Each row below holds a small network's activations on one record, seen along a few directions.
Each row is followed by the record's values for the fields Tigun, Gomag, Buba, Ver, Lan, Mit.
Not every record has every field; a missing one is written none.
Other fields move the rows too, some of them a lot.
Random noise pushes rows far along 10 fixed directions. That doesn't count. These rows show it; they differ only by the noise:
[-109 -246  -63 -169   50 -550  510 -502 -280  237   76 -228 -141  -80
  350 -421   49  148 -276 -287  297  217 -115 -375]
[ -23  107 -138   87  -96  216  127  161  141 -198  -63  145  100  181
  113   31  -59  -57   52   14  134  -86  230  -70]
[  86  336  -74   62    2  -58  198 -143  -63  -29  332    8   27 -140
  -27 -407 -432 -112  140  407 -271  117  217  -32]
[-105 -217  238  234  513  -71   15 -284   81 -127 -181 -154  -24  219
  505   77  195 -103   66   50  213    0  -42 -140]
[ 197   41   43  102 -283    2 -281  -52 -184  160   83 -253   86 -177
   48  277  385  -70  242    5  156  250  -50    6]
[  14  186 -119  126 -221 -124  284 -212 -209  176  108 -304  241  -87
  268 -208 -119  -39  -71   48  195  256  185 -226]
[-264 -153 -459 -193 -141  -60    3  112 -107 -126  110 -218  -83  228
  166 -205 -274   27  -54 -127  104   80 -317  204]
[ 197  143   73  -88 -405   76  -23   28  250  303  -25 -121  -12   62
 -285  255   75   56  -21  -67   26 -406  137  -49]
[-366  -68 -526  -86  196  211  -96  366  -61 -182  101  -50 -174  225
   34 -259 -161 -214 -173 -244 -130   17 -184  449]
[ -37   51  -74  107  -56  146   -2  -21  147  -21 -116 -108  186  197
  175  114 -130  -31   17   34  208 -129   28   74]
[ 110   21 -142   70  157  327  154 -192  319 -205   35  241  314  140
  106 -110 -257  -31  276  383  182 -138  -66  257]
[  45  198 -158  116 -343  178 -272  162  -10 -144   47 -129  204   78
   80  203 -208  -53  276  218   84   97    1  162]

[ 162 -114  176  -36  -15  169 -168  -93  394   75  -58 -180   33  282
  -70  311  114   33  256  256   42 -411 -190   95]  (Tigun f4; Gomag s2; Buba none; Ver none; Lan none; Mit none)
[  65  -20  178 -210  -37 -434   89 -409   77    1  -64  212  -16 -139
    1 -114 -662  349  -81   60   13 -129 -111   -9]  (Tigun f2; Gomag s3; Buba w2; Ver g1; Lan l2; Mit z2)
[ 159   51 -264 -226 -370  254 -277  286  161 -183  423 -113  -95  189
 -372    1 -139  -26  564  537 -322 -119 -294  272]  (Tigun f4; Gomag s1; Buba none; Ver none; Lan none; Mit none)
[  61 -155 -167   23  396  318  -74  -47   -9 -187  104  309  103 -150
  -86 -150  193 -145  234  188   15  195 -299  457]  (Tigun f3; Gomag s3; Buba w1; Ver g2; Lan l2; Mit z2)
[-113  -87 -249 -157 -523  -41  115  180   14  -43 -156  343   84  111
  -21  135  -71  268 -104 -353  360  -50  -33 -156]  (Tigun f1; Gomag s3; Buba w2; Ver g1; Lan l1; Mit z2)
[ 241   21  204  122 -115 -115 -324  -57 -290 -322  -46   20   26 -263
  247  296  206   30  429  164  178  489   27  -64]  (Tigun f2; Gomag s1; Buba none; Ver none; Lan none; Mit none)
[ 231   88  -72  -70  209   59  403 -339   74   52  283  332   86 -201
 -122 -449  -64  -43  147  268  -59   22   78   52]  (Tigun f4; Gomag s1; Buba none; Ver none; Lan none; Mit none)
[-104  -14  178   31  142 -263 -104 -186  -89  218  -63 -337 -125   64
  128   27  -61   -9 -124  -48  -38  -41 -103  -42]  (Tigun f4; Gomag s2; Buba none; Ver none; Lan none; Mit none)
[ 176  -62  -76 -213   42   10  -64   27 -124  -39  114  233 -231 -253
 -260  -79  256    1   91 -140  -60  111 -106  232]  (Tigun f2; Gomag s1; Buba none; Ver none; Lan none; Mit none)
[  -6  -16  -12  -40  -44  132  107  174  376 -114   -7  369  -55  159
  -73   49  -62   30  -62  -98 -111 -335  266 -182]  (Tigun f1; Gomag s3; Buba w2; Ver g1; Lan l2; Mit z2)
[ 239  -72 -162  -61  295  399   46    9   79 -219  209  403  105 -226
 -196 -205  253 -137  279  221  -84  163  -77  374]  (Tigun f2; Gomag s2; Buba none; Ver none; Lan none; Mit none)
[ 241  281 -102   50 -374  119  464  150  -44 -454  234   76  139   36
  144 -249 -106    3  378  503   -1  263  516 -535]  (Tigun f2; Gomag s1; Buba none; Ver none; Lan none; Mit none)
[-130  -98  234 -195  -42 -209   24   76  265  -41 -329  117 -326  367
  -82  229 -166  250 -132 -184   65 -533  -20 -217]  (Tigun f4; Gomag s3; Buba w2; Ver g1; Lan l1; Mit z2)
[ 174    6   76   24 -196  -51 -469  -66 -196 -181 -145  102  156 -246
   87  377  -61  123  290   32  259  307 -202  299]  (Tigun f2; Gomag s1; Buba none; Ver none; Lan none; Mit none)
[-168  -59 -194  -66  116   95  363   51  146  -97 -154  171  -28  280
  115 -161  -78   16 -189 -209  198 -223   80  -39]  (Tigun f4; Gomag s1; Buba none; Ver none; Lan none; Mit none)
[ 295  -84  126 -152  173   28  503 -433  246  315   23  -35   14 -105
 -138 -228  220   60  -96   18   95 -287   41  -40]  (Tigun f2; Gomag s3; Buba w2; Ver g1; Lan l1; Mit z2)
[-152   87 -204   67 -172   58  106  -20   25   20  -15  258  299   68
   28  -73 -342   86  -58   12  185   -4  -44   40]  (Tigun f1; Gomag s3; Buba w2; Ver g2; Lan l2; Mit z1)
[  33 -212 -388 -167 -394   -7  -35  -56 -139 -167  394 -343  172   84
  222 -139  -75   64  446  371  116  376 -437   31]  (Tigun f4; Gomag s3; Buba w2; Ver g2; Lan l2; Mit z1)
[  94 -218  -22 -191 -230  -35  -57  -52   56 -103   17   28   42   58
  -67  107   12  218  250  170  149   -7 -342   15]  (Tigun f2; Gomag s3; Buba w2; Ver g2; Lan l1; Mit z2)
[ 186  546  226  -25 -228 -172 -101  196 -131   87   58  292 -323 -367
 -499   12 -258  -16 -118  -62 -447  -93  516  -72]  (Tigun f3; Gomag s1; Buba none; Ver none; Lan none; Mit none)
[  61  -26 -333 -132 -246  375 -154  316  237 -528  -13  181  162  209
   36  140 -320   83  346  227  104  -20 -121  344]  (Tigun f2; Gomag s3; Buba w2; Ver g2; Lan l2; Mit z2)
[  66    7  158   80  122 -317  134 -472 -160  -75   40 -637   93   54
  496 -181 -333   50  168  438  110  236  -99 -133]  (Tigun f4; Gomag s1; Buba none; Ver none; Lan none; Mit none)
[  83   67 -300 -114  -13  310   83  -89  263  165  171   54  195   53
 -249 -197 -237  -47   43  174  -19 -252 -202  475]  (Tigun f1; Gomag s2; Buba none; Ver none; Lan none; Mit none)
[ 146  -68  -99  -13  -55   40  -39  -81 -125   65  220   47   25 -186
  -31  -53  343  -71  203   33   47  250 -109   44]  (Tigun f1; Gomag s2; Buba none; Ver none; Lan none; Mit none)
[ -92 -360 -179 -232  -51   22   52   36  230 -351  -68  279  -95  338
  121   54  -47  206  188  -11  260 -159 -317    3]  (Tigun f1; Gomag s2; Buba none; Ver none; Lan none; Mit none)
[ 170  209 -166  -97 -419  134  -27  339  -83 -298  178  412  -62 -107
 -226   16    4   20  338  149  -95  166  198  -77]  (Tigun f4; Gomag s2; Buba none; Ver none; Lan none; Mit none)
[-253 -255 -319 -135  491   82    4 -150  135 -128   93  -24  -86  272
  116 -349 -325  -62   16  111  -16 -121 -534  540]  (Tigun f1; Gomag s2; Buba none; Ver none; Lan none; Mit none)
[  51  469  353  415   39  108 -467  276 -163    0  -38 -523   -3  -50
   34  299    1 -312  106  307 -400  145  404  -43]  (Tigun f2; Gomag s2; Buba none; Ver none; Lan none; Mit none)
[-276   51 -186   71 -386 -150 -260  198 -238  122  -46 -251   42  111
  147  187 -129   20 -139 -272  142  119 -116  -17]  (Tigun f1; Gomag s3; Buba w2; Ver g1; Lan l2; Mit z1)
[  10  230  -27   46  304  147  326   27  127 -204  163   50  -45   60
  -81 -428 -345 -151    9  409 -348  -99  259    3]  (Tigun f3; Gomag s2; Buba none; Ver none; Lan none; Mit none)
[  51  242  264  -78 -377 -481  -65 -170 -215  517 -239  105 -167 -326
 -223  225  -79  219 -418 -554  130 -102  197 -170]  (Tigun f1; Gomag s2; Buba none; Ver none; Lan none; Mit none)
[  74  -33 -280 -205 -167  246 -117  399    2   29  294  199 -178 -166
 -508  -86  301 -111    5 -134 -323  -28  -43  226]  (Tigun f3; Gomag s3; Buba w2; Ver g1; Lan l2; Mit z2)
[ -38  171  135  387  184  389 -276  169   33 -121 -370  221  425  -39
   78  350   26 -141  -13   17  184   53  168  229]  (Tigun f2; Gomag s3; Buba w2; Ver g2; Lan l2; Mit z2)
[-129 -169   24  252  253   76 -530  274 -289 -226  195 -542 -180  134
  349  184  569 -363  367  174 -219  462 -168  -17]  (Tigun f4; Gomag s2; Buba none; Ver none; Lan none; Mit none)
[ 226   82   95   -1   59 -130 -126  -67 -404 -109   86  473  -94 -599
 -163  -45  260  -10  149  -70  -24  511   55   96]  (Tigun f3; Gomag s2; Buba none; Ver none; Lan none; Mit none)
[  56  165  208 -245  133 -385   66 -106 -116   22   31  236 -446 -263
 -330 -255 -380  124 -163  -37 -364 -101   91   34]  (Tigun f2; Gomag s2; Buba none; Ver none; Lan none; Mit none)
[-200  -56 -296   86   84    8  -66    4 -242  180  210  -58   72  -89
   71 -197  124 -161  -94 -173   -9  267 -189  184]  (Tigun f1; Gomag s3; Buba w2; Ver g1; Lan l2; Mit z1)
[ 227 -104   15 -142 -127   28   96 -272  176  255  100  -36  164  -93
 -209  -26   27  125   89  146   73 -176 -206  127]  (Tigun f2; Gomag s3; Buba w2; Ver g1; Lan l2; Mit z2)
[-190    0  111  265  593  151 -271  300  -77 -413 -183  566 -269  -21
  136  115  278 -264   21 -231 -126  150  218  100]  (Tigun f1; Gomag s2; Buba none; Ver none; Lan none; Mit none)

Here are new rows. What are their fields?
[ -90  146 -452  -38 -177  176  238  169 -104  -31  120  283  185  -91
  -36 -295 -170  -54 -163 -186   88  176  142  125]  (Tigun f1; Gomag s2; Buba none; Ver none; Lan none; Mit none)
[-262 -138  -20   70  302   41   13  165   99  -41   15   91 -172  190
   66  -69  141 -120 -182 -184 -186 -110   63 -115]  (Tigun f1; Gomag s3; Buba w2; Ver g1; Lan l2; Mit z1)
[ 228  -12  -47 -211 -138   65   20  -88  164   38   67  572    9 -237
 -283   50    6  130   86 -122   43 -128   -6  165]  (Tigun f4; Gomag s3; Buba w2; Ver g2; Lan l2; Mit z1)
[  27  236 -154 -175 -472 -220 -328  264 -473   -4   -2  230 -153 -451
 -320   92 -189  122 -112 -341  -51  354   -5  246]  (Tigun f3; Gomag s2; Buba none; Ver none; Lan none; Mit none)
[ 272    3  258  -55  -22  -67 -167 -219   45  191    2    9   -4 -249
 -229  179  134   71   86   79  -31  -62  -84  112]  (Tigun f3; Gomag s2; Buba none; Ver none; Lan none; Mit none)
[-145   58   85  184  334  -22  -68  -81  -85 -256 -196  130  173  -52
  263  -60 -420  -14  -66  107   22  186   42  132]  (Tigun f2; Gomag s3; Buba w2; Ver g2; Lan l2; Mit z2)
[  31   20  -76  -75 -182 -110 -128  152 -224 -257   29 -173 -169  -49
   98   37  -23   18  113   -2   -3  245    6   -2]  (Tigun f3; Gomag s1; Buba none; Ver none; Lan none; Mit none)
[  23  242   69  -16  -43  -63 -130  394 -154 -587  131  402 -351  -94
 -151  -72 -242  -27  284  287 -416  210  292 -160]  (Tigun f3; Gomag s2; Buba none; Ver none; Lan none; Mit none)
[-109  -49 -269 -128   37   27   42   83 -139 -137   16   62  -31  -28
  -20 -190 -139   18  -87  -93   49  145 -171  251]  (Tigun f3; Gomag s2; Buba none; Ver none; Lan none; Mit none)
[  30  145   56   69  178   -8 -378   11 -131  260  251 -266 -218 -186
 -242  -25  116 -259   65   73 -408   42 -101  315]  (Tigun f1; Gomag s1; Buba none; Ver none; Lan none; Mit none)
[-262   34 -346  -14  129   48   70  288 -384 -189  -67    1  -67  -72
  131 -263  -27 -119 -275 -337   42  379   38  191]  (Tigun f2; Gomag s2; Buba none; Ver none; Lan none; Mit none)
[  43  -48  103  -65  -54  -11  202   14  102  187  -62  -91 -133  122
  -69   50  336    3 -112 -159   44 -215  142 -276]  (Tigun f4; Gomag s2; Buba none; Ver none; Lan none; Mit none)
[  21 -125 -139 -261  189  -88  233 -113  -31  109  274  191 -233 -127
 -234 -411   84  -13  -53  -43 -207   -4 -131   64]  (Tigun f4; Gomag s2; Buba none; Ver none; Lan none; Mit none)
[-232 -223   62  -70 -141 -410 -156  -58 -172   85  -46 -661 -192  291
  356  125  -20   95  -66  -96   82   64 -259 -268]  (Tigun f4; Gomag s2; Buba none; Ver none; Lan none; Mit none)
[ -72   65 -241  -20 -277  -25 -119  168 -104 -431  -13  262   23   69
  204   56 -342   86  231   35  180  210   -8   53]  (Tigun f1; Gomag s1; Buba none; Ver none; Lan none; Mit none)
[ -76 -331 -176   45  133  161 -112   44  -98   52  -27  218   88  -83
   69   94  599  -80    8 -320  268  220 -259  139]  (Tigun f1; Gomag s3; Buba w2; Ver g1; Lan l2; Mit z2)
[  27  -99   26  120  221  -29 -328  157 -357 -402  -48  290 -125 -338
  252  127  361 -114  157 -226   38  581   65   76]  (Tigun f2; Gomag s3; Buba w2; Ver g1; Lan l2; Mit z2)
[ -23 -211  -81  -69  146   54  -20   59  -49  166  139 -134 -210  -13
  -66  -59  530 -139  -27 -188  -69   42 -157   21]  (Tigun f1; Gomag s3; Buba w2; Ver g1; Lan l1; Mit z2)
[-277   67  -33  210  548  348 -423  334  106  -37   -3  -72  -30  119
 -147   -6 -123 -345 -149   57 -473 -140  -68  498]  (Tigun f2; Gomag s3; Buba w2; Ver g2; Lan l2; Mit z2)
